[[7, 9, 27, -17, -15, -27], [3, 9, 22, -20, -17, -39], [26, -6, 7, 16, 15, -5], [21, -40, 20, 13, 0, -16], [-32, -37, 0, -13, -2, 22], [-17, -7, 24, -1, -12, -14], [1, -1, -8, -1, -9, -6], [5, 20, -27, 7, 45, 5], [17, -10, -8, -22, 26, -12], [42, 9, -11, -26, -8, 28], [5, 35, 4, -32, -33, 11], [26, -1, -31, 45, -1, -21], [-53, 31, 5, 14, -12, 16], [0, -7, -36, 23, -8, -44]]
The smallest entry? -53
The first entry in reading order? 7
The entry just right of 31: 5
The third entry in reading order is 27
The 3rd smallest entry? -40
The entry just right of 35? 4
The 2nd smallest entry is -44
The entry just right of -33? 11
The entry just left of -10? 17
The entry just right of -13 is -2
The entry just right of 14: -12

X =
[[-21   7  -2  -1   0   8  14   5 -10   6  35]
 [ 36   6   2 -12   4   7 -23   2  -4 -12  37]
 [-16   7   9 -29   9   7   9   0  -5   3  29]
 [ 15   8 -15  30 -12   8 -10   1  -4  -4  41]
 [ 29   8 -10  22  -7   9 -22  -1  -1 -10 -27]
 [-41   7   7 -24   7   8  26   1  -7  11  28]
 [ 39   7  17 -44  16   7 -31  -8   7 -16 -44]
 [  0   6  14 -41  17   7  -1   7 -10  -2 -21]
 [ 29   9 -17  40 -13   9 -22   2  -4  -9 -37]
 [ -7   8  -6  12  -7   9   1  -6   2   0  17]
 [ 33   9 -12  30 -12   9 -28 -10   8 -12 -29]]
Counting starts at 0.
The top entry of the column that holds the largest entry is 35
What is the entry in row 0 and column 0?
A: -21
The entry at row 2, column 0 is -16
The entry at row 0, column 1 -> 7
What is the entry just left of the largest entry?
A: -4
The entry in row 1 and column 0 -> 36
What is the entry in row 2 and column 1?
A: 7
What is the entry just right of the centre entry?
A: 26
The bottom-right entry: -29
The entry directly below the centre entry is 7
The entry just left of the centre entry -> 7
The entry in row 0 and column 2: -2
The entry just left of 12 -> -6
The entry in the bottom-left corner: 33
The entry directly above -9 -> -2
What is the maximum?
A: 41
The entry directly above the largest entry -> 29
The entry directly below 5 -> 2
What is the entry directly below the largest entry?
A: -27
The entry at row 1, column 1 is 6
What is the entry directly above 11?
A: -10

W =
[[101 102  50 228  73]
 [ 82  71  78  59  95]
 [ 93  78  17  21  76]
 [ 68  58  66  72  46]
 [ 53  68 169  17 106]
 [106  61  33  14  74]
 [ 73  63  32 139  78]
 [ 91  75 109  90  85]]
Indices start at 0.
The largest entry -> 228
Give the entry directly below 95.
A: 76
The entry just left of 61 -> 106
Give the entry at row 1, column 0.
A: 82
Give the bottom-right entry.
A: 85
The entry in row 0 and column 0: 101
Give the entry in row 0 and column 2.
A: 50
The entry at row 2, column 1: 78
Give the entry in the top-right corner.
A: 73
Give the entry just left of 66.
A: 58
The entry at row 2, column 0 -> 93
Give the entry just left of the smallest entry.
A: 33
Give the bottom entry of the column that holds the smallest entry.
A: 90

[0.10, 0.13, 0.09, -0.16, 0.06, 0.08, -0.09, 0.07, 0.06, 0.17]
The last entry is 0.17
Which number is the 4th-last entry? -0.09
The 4th entry -> -0.16
The second entry from the right: 0.06
The entry just left of -0.09 is 0.08
Which number is the 2nd entry from the left? 0.13
Which number is the 3rd entry from the right? 0.07
Which number is the first entry? 0.10

Questions about the row below.
1) Find the second entry from the left.
2) Find the entry just left of 19.
3) Find the third entry from the right.
4) Find the entry just left of -42.
5) Find the last entry.
[  3  19  30  23   4  15   8   1   6 -42  15 -46  25   9]
1) 19
2) 3
3) -46
4) 6
5) 9
